Each row below holds a small network's activations on one input, seen along a few directions.
Each table varies a few parts of the input and shows all the possible inputs, shuffled.
A made-up example of a description, with smaller parts first: one of 3 separate values, together with either a single point or one of 9 places along a line or (one of 6 places along a line, together with one of 8 places around a ring).
Shared parts are said once, and a part with two or three values counts as separate values.
In the rows, 128 means zero.

Other details of the inputs shift rows strongly along three fixed directions, in all tables alike. That doesn't count.
These rows show it; all are for the same input, with only those details redrawn:
[133 171  85  97  96 198 100 188 122 121 140]
[140 150  64 117  95 164 111 180 123 149 138]
[106 102 155  92 155 120 160 155 130 116  96]
[105 118  74 143 156  93 126 117  92 173  60]
[ 96 122 185  69 162 153 151 160 128  83  95]
[118 100 137 100 141 117 158 162 132 127 109]
[126 124 151  74 119 170 150 196 147  97 145]
[ 83 168 140  85 160 182 103 138  95  94  70]

A family of inputs:
row 1: [162 119 165  91 140 182 138 172 146 121 211]
row 2: [178 110 141 106 134 141 146 164 155 154 216]
row 3: [105 179 110 125  83 180  76 145 139 102 172]
row 4: [123 111 135  81 140 108 155 153 134 131 111]
row 5: [151 111 117 105  87 118 161 200 150 109 168]
row 6: [112 147 142 151 116 140  84  90  79 125  73]
row 7: [158 119 137 131 101 151 181 147 193 118 177]
row 8: [ 89  91 179 101 155 128 136 110 164 132 128]
row 9: [ 83 195 121 118 122 145  78 109 117 106 124]
row 10: [121 125  39 157 112  75 118 120  76 152  89]
row 11: [ 82 149  99 148 132 148  82  99 123 151 113]
row 12: [ 83 109 179 103 162  95 145 109 153 126 121]
row 13: [ 92 138 185  66 159 111 153 139 117  69  83]
row 14: [181  83 100 156  99 124 189 138 200 169 179]
row 15: [138  88 117 172 138  92 192 106 166 155 125]
row 16: [104 172 180 124 144 172  76  98  86 119  56]
row 17: [162 116  93 161 208 112  71 101 126 155  99]
row 18: [112  90 121 139 116  34 151 107 138 137 150]
row 19: [ 96  94 157 135 137  41 156 111 141 115 135]
row 20: [127  90 149 125 140 154 172  93 172 126 124]
row 21: [132 112 153 130 155  99 147 127  95  96 165]
row 22: [109 104 238 106 153 149 141 126 116  97  90]
row 23: [139 140  46 178  98  88 139  67 115 145 114]
row 24: [166 169 133 100  76 205  71 142 125 151 141]
row 25: [ 97 121 189 111 137 155 169  91 139  33 111]
row 26: [127 127 148 142 124 110 178 108 162  98 132]
row 27: [121 105 115 178 133 106  99  74  84 188  58]
row 28: [202  61  73 120 116  94 132 194 198 157 148]
row 29: [114 160 143 132  92 172  74 106  72  91  93]
row 30: [131  66  98 130 113  50 166 138 115 129 117]
row 31: [135 153  90  77  99 213  94 169 131 129 133]
row 32: [168  80 109 152 119  77 154 137 114 135 205]
row 33: [157 135 171 106 145 173 143 186 144 105 210]
row 34: [184  76 141 160  81  99 155 170 154 180 168]
row 35: [182 103  85 177 136 109  59 107 138 185  72]
row 36: [114 105 174  69 164 121 158 146 145 121  94]
row 37: [169 125 134 122 110 110 148 164 126 104 222]
row 38: [124  95 135 154 145  59 193  72 151 126 103]
row 39: [125 147 148 143 140 160  84  97  94 160  63]
row 40: [ 98 193 110 105 130 153  94 141  94  94  82]
row 41: [162 171  83 143 125 163  95 150 114 161 189]
row 42: [120  90 122 118 134  39 172 135 115 119 100]
row 43: [169 121  41 176  91 159 139 108 163 189 155]
row 44: [154 181 122 118  53 173  79 145  97 103 152]
row 45: [ 67 163 116 152 143 103  90  89  94 106  92]
row 46: [151  83 111 140 102  97 150 162 195 186 199]
row 47: [147 128 157 117 104 193 173 157 187  90 178]
row 48: [ 85 124  91 163 121  82  98  83 104 132 110]
row 49: [153 116 170  96 135 179 141 171 141 104 212]
row 50: [107 136 201  88 179 110 143 108  93  59 137]
row 51: [102  75 149 130 155  82 152 110 163 169 132]
row 52: [140 119  86 188  91  85  99  92  71 164  96]
row 53: [136 165  70 165  82 163 125 107 123 100 141]
row 54: [171 100 103 173  87  94 193 144 184 133 181]
row 55: [ 81 161  93 154 116 120  85 103  99 117 121]
row 56: [104 100 168  85 158 123 166 158 134 107  99]
row 57: [135  78 149 148 188  82 165 117 113 159 149]
row 58: [ 76 169 121 137 150 134  85  98 121 142 100]
row 59: [ 91 141 103 115 158 145 101 112  91 133  54]
row 60: [ 97 110 177  89 156 115 137 110 166 136 131]
row 61: [120  87 139 108 154  68 175 148 140 147 100]
row 62: [164 133  74 189  65  98  98 126  89 165 128]
row 63: [146  79 183 121 119 137 133 121 134 152 113]
row 64: [167 130 164  73 136 172 137 164 150 124 213]
row 65: [136  84 175 145 132  42 155  90 109 149  89]
row 66: [122 150  57 184  94  96  96 129 131 170 154]
row 67: [164 162  70 133  90 187 122 111 163 157 153]
row 68: [ 93  90 146 150 138  56 153 113 146 135 133]
row 69: [129 105 121 170 142 111  99  70  87 201  54]
row 70: [ 97 126 160 128 127  84 138 129 154 113 144]
row 71: [117 132  78 172 148 106 140  51 124 169  73]
row 72: [130 136 115 188 121  86  99  92  80 164  71]
row 73: [115 139 119 127 184 168  90  84  85 153 112]
row 74: [117 132  83 182 126 116 141  66 124 131  93]
row 75: [140 100 147 136 170  51 161 106 111 140 153]
row 76: [111 192 109 142 114 170 116  90 114  72 108]
row 77: [138 164  86  83 100 208  95 176 129 133 134]
row 78: [167 158  84 139 132 176  93 148 118 171 183]
row 79: [ 77 170 129 103 150 153  94 116  81  82  52]
row 80: [ 74 163 134 140 157 143  94 113 127 131 101]
row 81: [106 169 112 142 132 207 115  90 133 107  98]
row 82: [159  96 140 139 167 140 137 112 201 100 106]
row 83: [134 184 110 130 128 188  81 134  90 101 169]
row 84: [180  86 135 153  57  68 149 156 134 146 178]
row 85: [128 144 182 118 166 132 140 146 114  83 161]
row 86: [141 141  64 186 145  78 108 100  69 155 138]
row 87: [117  91 171 118 193 107 101 116 190 104  93]
row 88: [153 118 117 109  89 115 159 205 152 109 168]
row 89: [ 83 128 186 103 144 149 132 141 157 102 142]
row 90: [142  71 183 137 149  76 149  97 128 179  84]
row 91: [153 171  62 169  70 161 128 129 134 104 160]
row 92: [147 141 155 123  92 174 170 155 177  67 183]
row 93: [104 184 146 103 185 174  88 102  81 114 116]
row 94: [133  84 178 156 133  42 154  97 113 149  89]
row 95: [116 124 170  69 153 156 145 165 142 106 102]
row 96: [ 96 174 126  63 157 179  92 119 101 120  62]
row 97: [160 166  74 146  94 188 121 117 166 155 149]
row 98: [174 143  49 182 107 111 111 140 101 174 194]
row 99: [ 90 133 183  61 150 108 149 133 104  53  84]
row 100: [121 110 139 105 146 113 157 169 135 127 109]
row 101: [147 178 138 114  86 198  75 140 107 134 126]
row 102: [140 134 141  84  85 142 151 209 139  65 170]
row 103: [151 176 131 137  63 188  79 157 108 114 147]
row 104: [ 81 128 223  70 169 149 134 124 168  94 126]
row 105: [175 155  51 174 105  99 107 139 107 176 196]
The inputs of row 6 and row 79 match in every part but one. If row 84 is changed in the same way as row 6 into row 79, which row does it become? -> row 42
The inputs of row 57 and row 22 match in every part but one. If row 98 is changed in the same way as row 57 into row 22, which row does it become? -> row 103
Describe the family of inputs behind these rows. -> one of 5 separate values, together with either a single point or (one of 4 places along a line, together with one of 5 places along a line)
Which other rows does row 86 become when the place on the line of 4 takes its other values? List them by row number. -> row 33, row 78, row 85
Start at row 71 and move only the place on the line of 5, one step at a time. The first step leads to row 7. Which rows follow, in order? -> row 15, row 47, row 81
Start at row 73 and move only the place on the line of 4, one step at a time. The first step leads to row 49. Which rows follow, in order? -> row 83, row 32
Which other rows does row 55 become when the choice among 5 separate values takes its other values? List them by row number. -> row 10, row 21, row 52, row 53

A family of inputs:
row 106: [124 180 120 113 107 163  91 138  97  88 150]
row 107: [ 86  90 165 110 188  89 181  99 131 107  71]
row 108: [148  76 107 144 108  87 145 139 147 172 116]
row 109: [152 152  31 191  98 112 103 115 107 161 158]
row 110: [113  99 123 129 175  85 135 118 130 159 103]
row 111: [144 139 105 143 125 123 100 112  93 161 118]
row 112: [110  95 149 122 140  73 185 113 141 112 106]
row 113: [105  96 160 139 129  63 173 115 131 105 114]
row 114: [ 98  93 160 125 149  99 152  97 128 131  59]
row 115: [137 161  70 185 123 141  80  81 116 169 128]
row 116: [114 128 213 113 161 158 147 114 136  64 126]
row 117: [123 166  65 163 107 113 109 101 102 135 112]
row 118: [ 85 175 131  97 153 187 104 116 130  96 100]
row 119: [ 73 116 146 137 154  74 154  84 107 113  57]
row 120: [145 147  40 166  82 100  87 138  83 182 147]
row 121: [154 168  90 130  87 175 100 164 120 110 202]
row 122: [ 97 105 174 146 163  79 128  73  89 128  71]
row 123: [153  62 131 129 139  96 163 134 180 172 146]
row 124: [161  66 132 122 120  89 168 147 164 154 132]
row 125: [143 159 116 104 113 215  99 159 143 113 140]
row 126: [100 149  99 148 185 137  73  72  96 176  49]
row 127: [151 125  64 137 110 101 116 153 118 167 129]
row 128: [127 133 113 162 147 124  97  84 113 160 124]
row 129: [153 117  65 155 109 135 134 121 143 177 128]
row 130: [151  81 142 157 128  88 171 111 178 154 160]
row 131: [115 185 155 123 129 184  88 103 104  77 106]
row 132: [155  90 115 148 102  93 171 124 159 153 138]
row 133: [138 138  39 156  96 101  91 146 101 185 114]
row 134: [130 102 128 128 158  86 149 137 115 148 127]
row 135: [107 167  89 180 153 139  96  56  92 145  67]
row 136: [ 97 182 152  93 166 181  88 135 106 104 116]
row 137: [133  82 149 116 135 101 172 119 155 134 103]
row 138: [ 89 188 125  89 132 188 102 125 109  78  83]
row 139: [151 128  71 167 103 136 135 113 141 166 136]
row 140: [ 95 138 206 103 167 140 140 117 141  59 138]
row 141: [154  93 112 125 121  68 153 157 126 158 150]
row 142: [146 173  87 139  82 174 119 155 139 105 184]
row 143: [101 181 164 122 113 187  97 114 115  75  98]
row 144: [149 106 139  86 111 152 151 188 188 112 194]
row 145: [ 92 147 127 149 168 141 112  60 123 142  66]
row 146: [166 106 165 117 107 149 151 160 155 110 202]
row 147: [134  97 104 146 121  88 169 125 168 153 160]
row 148: [135 165 109 112 109 208  98 137 158 131 144]
row 149: [136 159  89 106  58 176 116 185 146 110 165]
row 150: [165 126  86 145 106 117 109 141 117 182 137]
row 151: [116 134 178 105 132 145 155 140 167  77 169]
row 152: [126  96 149 137 144  82 132 119 108 163  91]
row 153: [ 86 190 146 110 126 171  74 119  74  70 107]
row 154: [149 112 168  83  91 128 151 209 149 103 191]
row 155: [156  82 135 143 105  81 143 140 125 167 153]
row 156: [151 110 164 108  70 154 163 175 179 101 176]
row 157: [154 106 148  76  94 139 163 201 175  93 181]
row 158: [143 128 180 111 104 151 156 145 162  82 155]
row 159: [134 135  32 157  90 106  98 139 110 178 112]
row 160: [106 129 224 107 136 145 137 121 130  59 115]
row 161: [136 175 117 101 104 168  93 159 100 102 160]
row 162: [156 164 100 116  95 176 104 178 118 119 199]
row 163: [122 128 183  86 145 144 137 154 139  98 177]
row 164: [102  88 200 122 201  90 147  82 119 140  95]
row 165: [154  63 144 129 116  78 159 159 152 165 132]
row 166: [ 84 153 106 147 165 122 129  77 100 120  66]
row 167: [155 119 161 105  87 127 161 175 159  73 204]
row 168: [163  64 135 132 140  92 168 151 158 168 144]
row 169: [113 126 217  83 178 161 131 134 141 105 121]
row 170: [140 147  56 178  77  98 103 125 105 148 148]
row 171: [109  86 192 105 187  91 149 107 121 124  59]
row 172: [115 174 163 107 156 195  92 117  93 101 114]
row 173: [127 149  47 154 142 120  90 118  92 171  96]
row 174: [123 175 113 125 122 172  87 132 116 111 168]
row 175: [110 186 154 114 136 187  76 103  86  87 102]
row 176: [145  68 115 124 136  80 179 154 159 145 146]
row 177: [107 104 164 134 200  97 137  87  98 150  63]
The inputs of row 118 and row 138 match in every part but one. If row 174 is changed in the same way as row 118 into row 138, which row does it become? -> row 106
The inputs of row 152 and row 177 match in every part but one. If row 154 is changed in the same way as row 152 into row 177, which row does it become? -> row 134
Describe the family of inputs behind these rows. -> one of 2 separate values, together with one of 4 places along a line, together with one of 9 places around a ring
Start at row 120 and move only the place on the line of 4, one step at a time. The first step leads to row 161. Which rows follow, in order? -> row 162, row 163
Which other rows does row 162 become when the choice among 2 separate values takes its other values? List them by row number. -> row 172
Start at row 150 and move only the place on the ring of 9, one step at a time. The first step leads to row 171. Which rows follow, in order? -> row 124, row 137, row 132, row 158, row 131, row 175, row 111
Start at row 145 and move only the place on the ring of 9, one step at a time. The first step leads to row 130. Which rows follow, in order? -> row 115, row 128, row 164, row 169, row 126, row 123, row 148

A family of inputs:
row 178: [138  92  85 157 177  85 110 119 116 209  49]
row 179: [174 160  73 144  31 160 116 181 132 119 201]
row 180: [156 126  70 144 114  96 127 143  90 162 144]
row 181: [149 188 123 138  95 217  60 130 127 132 167]
row 182: [165 126 188  99 103 190 188 162 204  73 201]
row 183: [105  60 186 123 159  30 195 118 153 110 124]
row 184: [137 122  63 111 148 125  87 117 104 184  69]
row 185: [ 80 171 183  98 192 216  83  86 124  83  84]
row 186: [ 65 198 180  91 171 174  90 110  86  62  84]
row 187: [194 153  89 153  45 185 107 149 161 143 213]
row 188: [135  74  92 136 125  84 147 137 141 231  97]
row 189: [ 86 164 166 109 135 149 113 125 117  65 110]
row 190: [131  68 202 102 102  97 198 172 174  69 181]
row 191: [119 103  83 179 178  98 147  56 144 188  88]
row 192: [142  96  80 163 128  49 144 122 107 179 138]
row 193: [119 196  59 158  80 168  69 113  82 115 110]
row 194: [ 64 140 186 104 189  94 129  81  99  82  65]
row 195: [144  68 196  93 131  87 195 182 143  99 180]
Describe the family of inputs behind these rows. -> either one of 3 separate values or one of 5 places around a ring or one of 10 places along a line
Start at row 191 and move only the place on the ring of 5, one step at a time. The first step leads to row 182. Which rows follow, in order? -> row 187, row 181, row 185

A family of inputs:
row 196: [121  85  79 160 183  84 120  91 144 231  74]
row 197: [112 137 189 123 144 117 112 123 118  84 131]
row 198: [119 120 184  85 165 142  99 151 116 136 102]
row 199: [152 119 123 120 113 112 163 178 152  95 196]
row 200: [169 149  78 152  98 157 113 104 118 167 134]
row 201: [163 116 139 116  94 125 116 159 145 116 198]
row 202: [132 145 116 125  86 178 129 153 168 135 190]
row 203: [ 89 147 171 129 151 159 132 112 147 100 127]
row 204: [182  93 137 155 110 118 167 136 164 130 171]
row 205: [137 158  69 127  90 147 121 164 104 130 175]
row 206: [113  98 120 149 166  96 142  75 156 153 114]
row 207: [140  87 201  88 184 154 153 141 145 127  87]
row 208: [148  99 150 121  66 110 175 187 168 101 174]
row 209: [158 161 103 120  73 148  90 155 120 142 188]
row 210: [137 186  43 133  59 163  79 133 110 149 117]
row 211: [102 117 141  97 158 130 113 137 119 140  45]
row 212: [105 146 160 114 122 136 127 133 132  68  96]
row 213: [126  86 112 128 165  58 165 114 121 126 128]
row 214: [139 134 111 166  96 100 105 138 105 147 161]
row 215: [105 192  77 101 166 191  60 144  74 142  76]
row 216: [110 152 165 110 113 149 103 138  98 103 145]
row 217: [167  93 134 143  99 127 168 139 142 144 165]
row 218: [ 97 136 174 101 157 152 139 100 158 113 122]
row 219: [107 154 144  86 152 136 137 132 105  89 124]
row 220: [ 84 204  84 145 150 152  83 105  59 104  84]
row 221: [138 146 153 118 146 183 118 100 126  91 111]
row 222: [ 95  99 161 118 122  89 162 121 121 111  86]
row 223: [121  96  69 166 127  54 128  81 113 163  67]
row 224: [136  90 186 147 147 106 178 111 134 114 119]
row 225: [135  96  68 197 137  66 142  85 159 191 133]
The inputs of row 210 and row 200 match in every part but one. If row 223 is changed in the same way as row 210 into row 200, which row does it become? -> row 221
Describe the family of inputs behind these rows. -> one of 5 separate values, together with either a single point or one of 5 places around a ring
Which other rows does row 224 become when the choice among 5 separate values takes its other values? List them by row number. -> row 203, row 208, row 214, row 220
